These are the activations of a small neural network, seen along a few directions. Each row is one input.
Each table varies a few parts of the input and shows all the possible inputs, shuffled.
Descriptions start from the smaller parts, as in this example, which fits no table here: one of 6 places along a line, together with either a single point or one of 11 places along a line or (one of 3 separate values, together with one of 8 places around a ring).
Shared parts are said once, and a part with two or three values counts as separate values.
In the rows, zero is written as 128.

Other details of the inputs vary at random and push rows far along two fixed directions, the same in every table; ignore that.

Rows:
R1: [118  86  44 146 103 126 121  84 101  67 128 166  99]
R2: [115 103  23 134 105 123 144  74  88  72 124 164 115]
R3: [227  68 178  55 203 109 136 126 131 124 109  41 189]
R4: [115  94  29 140 114 132 166  96  89  72 120 152 117]
R5: [ 69 187 197 142 104 143 150 172 147 152 121 141 134]
R6: [ 72 183 193 154  76 128 114 165 153 160 130 152 124]
R7: [239  60 183  76 193 117  89 116 141 118 102  62 180]
R8: [116 104  36 127 103 118 149  75  81  82 126 152 107]
R9: [243  78 183  58 181 103  94 117 146 126 109  46 174]
R10: [223  61 192  74 214 117 100 127 141 109 102  47 181]
R11: [233  67 190  75 212 119 105 121 136 119  97  52 187]
R12: [ 85 195 159 140 134 143 172 175 151 179 149 135 110]
R13: [226  67 174  72 200 119 103 122 132 117  96  42 186]
R14: [ 94 175 167 169 116 139 102 158 150 183 148 154 105]
R15: [ 72 184 206 138 116 146 174 188 154 155 125 135 144]
R16: [ 71 184 192 145  84 141 135 169 154 155 127 152 125]
R17: [ 88 185 176 153 123 155 117 178 157 194 145 134 111]
R18: [ 88 187 169 150 104 129 107 159 145 198 158 140 102]
R19: [ 91 184 170 138 115 141 126 163 147 193 153 137 106]
R20: [ 76 170 170 155 152 154 159 184 153 165 147 140 114]
R21: [125  93  36 152  84 116 102  79  95  84 126 156 106]
R22: [ 90 172 190 163 127 139  94 174 163 185 153 138 106]
R23: [124 100  32 143  82 109 105  72  98  86 135 167 110]
R24: [125 100  33 132  93 122 125  77 100  82 130 165 112]
R25: [116  99  28 131 115 125 168  88  94  74 128 160 123]
R26: [119  92  36 145 123 131 169  90  90  69 120 166 116]
R27: [134 107  37 138  79 101 112  72  98  85 133 157  97]
R28: [ 89 197 161 140 128 140 146 163 147 179 144 133 105]
Each input here is: one of 4 places along a line, together with either a single point or one of 6 places along a line.
Question: Changing only the place on the line of 4 turns R15 into R6. The same change can be made to R4. Which row results?
Answer: R21
Question: Which other rows agree with R24 in the place on the line of 4? List them by row number.
Answer: R1, R7, R9, R16, R17, R19
Question: Change only the place on the line of 6 in R4. List by row number the other rows that result.
Answer: R3, R12, R20, R25, R26
Question: Which other rows agree with R11 in the place on the line of 4? List them by row number.
Answer: R2, R5, R8, R10, R13, R28

Rows:
R29: [134 118 112 122 124 125 134 120 122 117 126 126 128]
R30: [102 119  86 137 116 133 159 116 109  94 122 152 123]
R31: [113 124  79 135 101 126 132 106 111 109 130 150 115]
R32: [ 55 201 148 175 100 148 124 165 145 190 157 169  85]
R33: [111 124  83 138 105 124 145 110 109 103 127 149 115]
R34: [133 115 123 126 117 122 118 115 122 112 124 131 127]
R35: [ 51 206 147 168 110 153 154 172 147 179 154 168  93]
R36: [103 193 229 144 136 143 108 192 173 209 144 117 129]
R37: [117 118  79 149 103 125 109 104 114 112 132 153 107]
R38: [112 126  83 137 101 123 135 105 109 107 127 150 118]
R39: [163 114 154 106 154 119 122 133 137 134 126  97 145]
R40: [157 111 155 107 165 128 137 137 135 129 123 100 152]
R41: [107 123  86 136 111 131 151 112 111  95 121 152 117]
R42: [117 121  82 141 102 121 121 102 113 111 134 155 107]
R43: [165 112 160 108 142 121 105 128 137 137 123 101 145]
R44: [111 125  83 138 110 129 152 111 110 100 122 151 118]
R45: [136 121 111 123 124 121 122 114 122 121 130 129 127]
R46: [162 114 153 109 163 129 125 133 135 132 121  98 145]
R47: [107 119  80 137 116 134 157 115 109 101 126 151 121]
R48: [159 114 149 105 153 129 132 132 134 126 118 102 149]
R49: [136 119 109 126 128 124 118 114 120 124 128 126 125]
R50: [156 113 161 105 150 122 127 136 136 125 118  97 149]
R51: [153 111 152 108 158 128 143 135 130 123 115 103 156]
R52: [125 115 110 136 109 123 114 112 121 106 125 140 123]
R53: [165 110 159 112 141 121  98 130 141 135 123 102 147]
R54: [157 110 153 110 168 132 133 137 133 131 122  98 150]
R55: [ 73 198 177 157 127 149 135 182 155 196 153 140 103]
R56: [166 111 157 114 145 118  95 128 142 137 126 103 144]
R57: [157 115 162 104 146 121 117 131 136 128 118  98 152]
R58: [137 118 119 128 117 120 118 113 121 118 125 131 127]
Question: Changing only one part turns R29 into R55. The same change can be made to R43. Which row results?
Answer: R32
Question: What is each input in this table made of?
Answer: one of 5 places along a line, together with one of 6 places along a line
Question: Change only the place on the line of 6 in R50. List by row number the other rows that result.
Answer: R30, R34, R41, R52, R57
Question: Start at R51 and move only the place on the line of 6, one step at a time. The first step leads to R44. Which rows follow, in order?
Answer: R33, R38, R58, R36
